Each row below holds a small network's activations on one record, seen along a few directions.
Each row is followed by the record's values for the fields Nug, Puba, Sado, Navas.
The largest differences between rows may come from other fields.
(in the rows, 500 means zero)
Strong random noise was added to every row along 5 fixed directions; ignore it. To show where, here is one row again and again, with new noise each time:
[686 409 444 148 545 414 334 573 476 482 459 387 282 621 671 303 735 442
 752 356 371 639 714 517 588]
[493 471 465 316 609 381 364 344 562 447 492  62 487 591 618 509 589 139
 520 285 113 243 470 438 556]
[705 525 597 266 564 516 541 393 517 584 485 545 627 568 488 425 549 655
 475 457 625 584 513 489 424]
[601 495 438 137 784 299 365 371 554 558 507 458 588 625 708 455 842 418
 540 309 551 691 634 511 482]
[620 463 507 307 541 492 433 411 525 516 482 247 447 569 553 437 552 397
 557 387 346 398 535 419 520]
[710 462 566 401 505 686 508 385 527 646 468 279 429 505 433 450 412 585
 473 450 511 384 521 296 486]
[696 399 498 328 256 563 477 598 438 393 482 222 209 570 514 291 456 483
 803 548 298 386 612 422 552]

[430 523 527 543 461 425 580 420 538 364 590 404 611 521 492 576 391 457
 533 631 446 339 457 407 424] -> Nug: b1 / Puba: d1 / Sado: u5 / Navas: f2
[593 521 559 461 484 617 520 518 490 513 482 506 314 518 491 377 369 691
 680 491 400 438 494 501 518] -> Nug: b2 / Puba: d1 / Sado: u4 / Navas: f1
[497 539 536 413 671 506 529 260 563 569 568 422 629 473 511 615 396 511
 449 398 515 418 416 304 449] -> Nug: b2 / Puba: d1 / Sado: u6 / Navas: f1
[483 476 302 611 629 514 514 353 566 541 629 136 429 487 639 553 668 436
 518 642 727 405 580 199 421] -> Nug: b1 / Puba: d1 / Sado: u5 / Navas: f2
[211 679 412 725 654 368 589 267 604 450 671 294 754 494 522 738 503 275
 307 599 576 228 274 436 359] -> Nug: b1 / Puba: d1 / Sado: u7 / Navas: f1
[437 445 355 600 563 500 370 626 501 536 489 480 366 465 585 555 615 334
 491 441 430 585 600 509 628] -> Nug: b1 / Puba: d1 / Sado: u5 / Navas: f1
[397 473 363 558 321 381 489 564 466 307 578 377 347 455 533 488 448 392
 723 611 415 413 564 450 511] -> Nug: b2 / Puba: d2 / Sado: u4 / Navas: f1
[473 441 286 596 345 484 548 666 457 478 613 666 324 442 563 455 656 646
 696 785 924 799 739 467 460] -> Nug: b1 / Puba: d1 / Sado: u7 / Navas: f1
[539 584 598 502 492 541 656 387 505 512 559 604 652 477 403 528 349 734
 511 572 646 413 379 456 395] -> Nug: b2 / Puba: d2 / Sado: u6 / Navas: f1
[576 630 583 451 514 495 630 466 529 526 541 823 630 480 412 471 469 866
 532 586 799 641 449 579 341] -> Nug: b2 / Puba: d2 / Sado: u2 / Navas: f1
[543 464 409 574 322 625 554 555 475 482 507 445 313 455 458 412 461 652
 624 664 663 511 574 414 494] -> Nug: b2 / Puba: d2 / Sado: u4 / Navas: f1
[527 483 506 492 434 486 579 513 469 441 510 524 502 486 521 448 569 652
 510 611 660 541 535 480 422] -> Nug: b2 / Puba: d2 / Sado: u5 / Navas: f2
[593 453 447 566 536 608 530 377 525 639 488 257 463 481 463 505 560 488
 325 497 588 438 439 349 512] -> Nug: b1 / Puba: d2 / Sado: u4 / Navas: f1
[452 424 450 574 456 490 494 515 481 572 573 549 579 386 489 601 508 460
 426 551 736 641 624 392 477] -> Nug: b1 / Puba: d1 / Sado: u7 / Navas: f2
[440 490 446 517 519 544 443 528 497 501 563 588 386 417 518 590 385 516
 628 487 556 572 607 367 530] -> Nug: b2 / Puba: d1 / Sado: u6 / Navas: f1
[519 587 605 643 536 674 569 417 554 563 493 478 507 488 330 575 244 580
 411 502 391 206 342 455 481] -> Nug: b1 / Puba: d2 / Sado: u4 / Navas: f1
[408 471 306 586 624 460 463 372 566 531 600 243 374 459 594 605 573 429
 584 495 574 371 545 252 485] -> Nug: b2 / Puba: d2 / Sado: u6 / Navas: f1
[415 467 280 693 348 494 580 534 475 457 606 431 414 437 510 539 539 503
 560 744 818 578 630 368 443] -> Nug: b2 / Puba: d2 / Sado: u7 / Navas: f1
[378 556 385 731 536 581 483 401 548 547 506 222 463 512 514 577 553 355
 403 534 421 240 411 383 458] -> Nug: b2 / Puba: d1 / Sado: u2 / Navas: f2
[472 587 526 532 315 360 688 532 423 361 508 700 714 568 476 438 576 605
 481 712 659 628 399 806 396] -> Nug: b2 / Puba: d2 / Sado: u4 / Navas: f1
[597 445 429 351 644 445 427 361 545 571 530 295 465 544 643 453 684 407
 507 407 494 500 560 372 513] -> Nug: b1 / Puba: d1 / Sado: u4 / Navas: f2
[827 256 520 195 574 612 403 469 429 666 427 240 358 536 598 318 703 536
 537 340 569 722 737 272 613] -> Nug: b1 / Puba: d2 / Sado: u5 / Navas: f2
[358 586 437 692 464 547 520 474 543 538 514 490 485 414 412 599 432 502
 449 578 527 386 453 440 451] -> Nug: b2 / Puba: d1 / Sado: u2 / Navas: f1
[598 461 561 505 191 570 721 535 472 418 531 472 551 515 345 405 313 658
 595 758 600 462 437 442 424] -> Nug: b1 / Puba: d1 / Sado: u7 / Navas: f1
[603 291 341 744 246 744 508 598 429 612 512 158 127 383 497 485 480 510
 551 724 701 536 688 192 549] -> Nug: b1 / Puba: d1 / Sado: u3 / Navas: f2
[499 432 583 642 332 721 449 647 441 558 457 474 361 345 331 564 199 401
 510 447 268 345 506 462 638] -> Nug: b1 / Puba: d1 / Sado: u3 / Navas: f1
[448 526 403 650 665 486 508 396 547 632 547 552 731 472 545 676 649 478
 234 528 809 609 484 458 420] -> Nug: b1 / Puba: d2 / Sado: u4 / Navas: f2
[502 501 592 481 253 461 497 785 417 395 432 830 464 481 418 352 448 553
 557 506 370 658 494 812 609] -> Nug: b1 / Puba: d1 / Sado: u7 / Navas: f1
[405 395 307 540 588 368 349 559 482 532 550 345 411 539 715 539 801 275
 493 460 533 644 662 534 575] -> Nug: b1 / Puba: d2 / Sado: u7 / Navas: f2
[334 572 487 511 762 316 431 327 543 531 498 452 711 578 635 633 686 243
 320 335 336 429 397 615 467] -> Nug: b2 / Puba: d1 / Sado: u3 / Navas: f2
[298 490 332 622 493 397 505 356 550 434 595 258 540 469 550 668 559 244
 495 580 534 376 494 363 490] -> Nug: b2 / Puba: d1 / Sado: u6 / Navas: f1
[428 490 477 356 672 294 414 477 514 447 500 542 667 568 603 541 722 312
 489 404 474 674 570 603 560] -> Nug: b1 / Puba: d1 / Sado: u5 / Navas: f1
[617 583 591 498 706 616 546 358 539 715 428 646 683 496 405 512 491 658
 153 400 668 532 321 548 450] -> Nug: b2 / Puba: d2 / Sado: u1 / Navas: f1
[573 556 547 465 504 577 510 589 502 533 439 643 404 524 457 406 509 615
 467 515 447 497 509 616 559] -> Nug: b1 / Puba: d1 / Sado: u5 / Navas: f1
[414 598 571 416 740 367 525 313 573 539 460 530 826 549 504 605 625 383
 220 392 493 501 377 587 472] -> Nug: b1 / Puba: d1 / Sado: u5 / Navas: f1
[705 490 681 552 320 808 561 509 457 590 422 375 426 509 317 350 325 644
 442 478 357 327 377 489 533] -> Nug: b1 / Puba: d1 / Sado: u2 / Navas: f2
[455 549 469 533 865 490 403 366 612 678 511 518 568 513 539 654 593 448
 290 326 504 503 476 415 533] -> Nug: b1 / Puba: d1 / Sado: u5 / Navas: f1
[636 367 685 557 478 770 506 399 492 731 417 336 499 383 364 586 240 489
 272 337 461 414 513 327 559] -> Nug: b1 / Puba: d2 / Sado: u7 / Navas: f2
[403 543 425 655 397 442 655 327 515 375 623 320 653 548 486 576 477 510
 532 765 673 301 415 365 324] -> Nug: b2 / Puba: d2 / Sado: u4 / Navas: f2
[399 697 481 473 767 363 366 526 595 536 466 671 560 533 569 558 634 412
 393 300 333 444 397 766 529] -> Nug: b1 / Puba: d2 / Sado: u2 / Navas: f1

Here are new rows. What are their fields?
[508 459 329 431 438 444 401 682 484 383 520 452 126 514 632 350 566 569
 902 562 444 509 688 463 557] -> Nug: b2 / Puba: d2 / Sado: u4 / Navas: f1
[544 442 377 653 499 722 502 452 521 705 497 414 305 422 439 558 490 659
 475 604 843 532 636 212 525] -> Nug: b2 / Puba: d2 / Sado: u6 / Navas: f1
[433 443 415 553 385 406 502 520 467 423 554 395 381 513 592 492 506 406
 617 593 483 506 622 432 481] -> Nug: b2 / Puba: d1 / Sado: u7 / Navas: f2
[492 625 525 525 673 559 526 330 616 586 501 498 555 496 463 559 465 621
 407 410 542 390 375 475 417] -> Nug: b2 / Puba: d2 / Sado: u2 / Navas: f1
[283 461 336 699 191 235 705 441 458 210 696 135 624 506 593 607 519 223
 636 897 645 389 486 405 315] -> Nug: b1 / Puba: d1 / Sado: u7 / Navas: f2
[526 434 482 556 460 661 524 399 517 580 515 213 302 403 436 551 330 528
 536 498 463 259 491 197 508] -> Nug: b2 / Puba: d2 / Sado: u6 / Navas: f1
[477 486 383 361 651 341 405 467 540 499 530 613 484 556 697 496 719 490
 647 444 612 673 668 474 498] -> Nug: b2 / Puba: d1 / Sado: u6 / Navas: f2
[357 414 317 510 468 275 516 391 495 385 617 221 482 550 683 556 683 315
 621 633 603 501 643 372 406] -> Nug: b2 / Puba: d2 / Sado: u7 / Navas: f2
[386 494 376 541 458 450 462 531 518 358 499 125 328 544 583 466 499 191
 597 456 168 236 432 457 557] -> Nug: b2 / Puba: d1 / Sado: u7 / Navas: f1
[619 550 708 490 655 705 454 555 547 738 312 742 519 516 344 530 390 633
 239 255 387 495 368 631 618] -> Nug: b1 / Puba: d2 / Sado: u6 / Navas: f1
[633 487 566 527 394 627 552 609 474 538 428 484 439 586 459 320 570 626
 414 497 480 456 398 646 531] -> Nug: b1 / Puba: d2 / Sado: u7 / Navas: f2
[529 565 574 435 438 485 519 523 464 460 488 573 559 533 424 478 424 452
 474 453 286 464 408 611 510] -> Nug: b1 / Puba: d1 / Sado: u2 / Navas: f1
[599 336 536 430 572 595 311 551 475 631 444 358 398 419 540 521 521 275
 407 234 240 508 607 435 686] -> Nug: b1 / Puba: d1 / Sado: u5 / Navas: f2
[404 460 438 580 641 526 455 404 534 621 499 250 477 391 493 653 524 325
 343 466 523 417 556 261 529] -> Nug: b1 / Puba: d1 / Sado: u5 / Navas: f1
[562 495 445 446 466 513 464 561 503 519 497 629 331 530 565 406 617 690
 682 577 671 672 667 454 449] -> Nug: b2 / Puba: d1 / Sado: u2 / Navas: f2
[428 483 471 499 311 371 587 523 475 355 549 430 551 497 500 532 350 391
 583 612 379 432 482 558 477] -> Nug: b1 / Puba: d2 / Sado: u7 / Navas: f1
[520 545 462 544 640 640 483 447 542 677 474 451 365 446 482 555 427 579
 480 445 537 505 550 359 465] -> Nug: b2 / Puba: d1 / Sado: u2 / Navas: f1
[620 508 497 548 319 659 681 510 486 507 571 582 329 445 425 419 361 869
 721 760 846 545 549 325 398] -> Nug: b2 / Puba: d1 / Sado: u6 / Navas: f1
[594 508 508 198 760 412 414 413 549 596 473 663 518 560 637 453 701 610
 528 283 581 708 562 552 529] -> Nug: b2 / Puba: d2 / Sado: u6 / Navas: f1
[575 522 608 608 439 729 487 525 530 633 429 579 386 418 347 497 250 668
 480 445 401 357 492 397 506] -> Nug: b2 / Puba: d1 / Sado: u2 / Navas: f2
